[[133 140 135 125]
 [126 123 117 135]
 [119 111 105 125]]
133

[[107 108 112 113]
 [128 115 118 119]
 [142 121 150 156]]
107

[[127 135 128 135 141 113 149]
 [111 121 145 153 113 132 131]
 [145 138 112 120 136 106 131]]
127

[[134 120 138 131 128 145 133]
 [128 132 125 146 126 149 119]
 [135 117 142 109 130 125 144]]
134

[[143 153 121 127 118 132 113]
 [152 153 121 125 119 128 129]
 [139 153 123 127 119 141 131]]
143

[[129 147 118 124 154]
 [132 144 114 151 114]
 [126 147 139 106 112]]
129

[[151 110 129 118 148]
 [131 133 129 137 117]
 [120 151 110 129 118]]
151

[[155 110 128 149]
 [154 110 121 152]
 [155 110 140 145]]
155
---
[113 105 131 127 153 143 141] gives 113
[151 129 108 116 112 116] gives 151
[145 137 151 134 113 114] gives 145
[125 107 135 139 134] gives 125
[149 149 138 128] gives 149
[147 111 127 103] gives 147
[122 106 127 131 125 131 133] gives 122
[140 103 129 125 138] gives 140
[131 141 104 101] gives 131
[112 101 130 112] gives 112
---
[126 107 138 130 129 133 126] ==> 138, 107

[135 108 125 149  99 116 106] ==> 149, 99

[[134 131 147 131 134 125 156]
 [119 101 136 131 109 127 132]] ==> 156, 101

[[126 152 157 116]
 [127 126 128 127]
 [127 125 125 129]] ==> 157, 116

[142 121 102 127 137 131] ==> 142, 102

[[133 118 124 123 145]
 [123 108 124 146 102]
 [130 126 130 127 125]] ==> 146, 102

[121 105 129 142 136 126] ==> 142, 105

[[148 127 146 118 149 126]
 [104 123 101 153  99 115]] ==> 153, 99
---
[[141 132 124 129 140 118 128]
 [136 109 124 119 151 118 142]] >> 142

[[ 99 124 129 132]
 [ 99 108 138 113]
 [ 99 140 102 123]] >> 113

[[128 133 143 155 114]
 [138 119 105 150 139]] >> 139

[[127 128 141 112]
 [146 143 102 126]] >> 126

[[147 113 115 100 117 101]
 [153 100 101 119 126 132]] >> 132

[[101 131 146  99 120 111 133]
 [127 132 114 115 113 129 147]] >> 147

[[137 131 115 112 105]
 [117 111 124 111 137]] >> 137

[[128 153 155 155 154]
 [128 128 127 129 153]
 [128 150 153 154 154]] >> 153

[[156 102 155 111 146]
 [112 155 112 136 142]] >> 142

[[124 128 128 130]
 [ 99 125 127 129]] >> 129
---
[[153 146 144 118 133]
 [133 110 151 134 129]] ⇒ 118

[107 137 122 144 121] ⇒ 121

[[121 135 133 143 150 120 125]
 [131 125 126 123 129 125 137]
 [132 135 122 129 122 125 119]] ⇒ 120

[[132 154 108 119 137 140]
 [132 142 143  99 149 113]
 [132 115 137 145 146 157]] ⇒ 108

[101 136 124 103 154 132 120] ⇒ 103

[104 131 151 101 125] ⇒ 104
---
[[139 100 136 113]
 [120 130 121 144]
 [124 129 128 125]] | 139

[139 142 151 133 146 142 134] | 146

[[120 125 148 134 145]
 [131 137 121 110  99]] | 145

[114 140 157 138 120 149 145] | 149

[[139 120 133 131 122 135 129]
 [116 150 128 125 132 125 132]] | 139

[142 133 102 129 110] | 133

[121 147 151  99 138] | 147

[102 126 139 127 138 144 126] | 139
---
[[125 131 127 131 130 129]
 [128 123 105 133 131 112]
 [148 129 143 114 139 130]] result: 125

[[137 136 153 127 156]
 [107 133 137 100 111]
 [132 143 155 115 152]] result: 137

[[136 124 124 131 128 132 122]
 [114 101 115 126 106 136 142]
 [130 128 128 129 127 128 125]] result: 136

[[132 144 126 153 131 134 126]
 [146 126 143 133 122 146 143]
 [114 133 116 111 112 133 116]] result: 132

[[115 105 125 127 136]
 [133 145 139 146 144]
 [155 121 127 132 138]] result: 115

[[114 123 133 117 151 118 128]
 [141 120 143 118 134 136 126]
 [114 125 136 120 123 132 123]] result: 114

[[127 143 158 157 154 141 147]
 [127 132 133 134 134 132 132]
 [149 114 108 121 116 110 111]] result: 127

[[103 120 122 136 103 134 144]
 [103 154 142 103 122 122 102]
 [151 123 139 140 118 146 129]] result: 103

[[121 111 146 131 121 131]
 [130 127 133 125 151 143]
 [143 114 129 106 152 118]] result: 121

[[129 101 143 113 131 136 119]
 [129 103 142 112 130 134 120]
 [137 108 138 114 117 111 133]] result: 129
---
105,123,130,131,110,142,119
110,136,136,127,108,146,155
129,149,100,131,127,104,122
out 127

131,144,121,145,139,143
153,144,132,136,136,135
140,115,111,129,136,135
out 129

128,109,128,128,119,129,129
149,141,127,128,125,129,129
104,128,128,129,111,127,128
out 111

142,123,124,132,128,110
128,124,128,140,144,109
137,105,126,123,101,133
out 123

122,140,131,133,125,147
123,125,125,118,134,146
108,117,158,139,109,118
out 139

104,150,150,135,111
140,120,131,123,129
128,122,133,119,138
out 133

132,147,103,119
133,121,120,120
122,133,129,127
out 133

118,122,156,144,121,117
123,127,136,110,138,130
115,137,134,110,132,112
out 110

137,131,115,123,137
123,131,149,126,113
123,133,139,128,128
out 139
---
119,135,127,106,135: 127
102,119,132,122: 132
124,105,116,139: 116
114,135,120,143,150,148,128: 120
158,103,120,130,100,151,134: 120
143,128,128,153: 128
114,138,127,152,134,102: 127
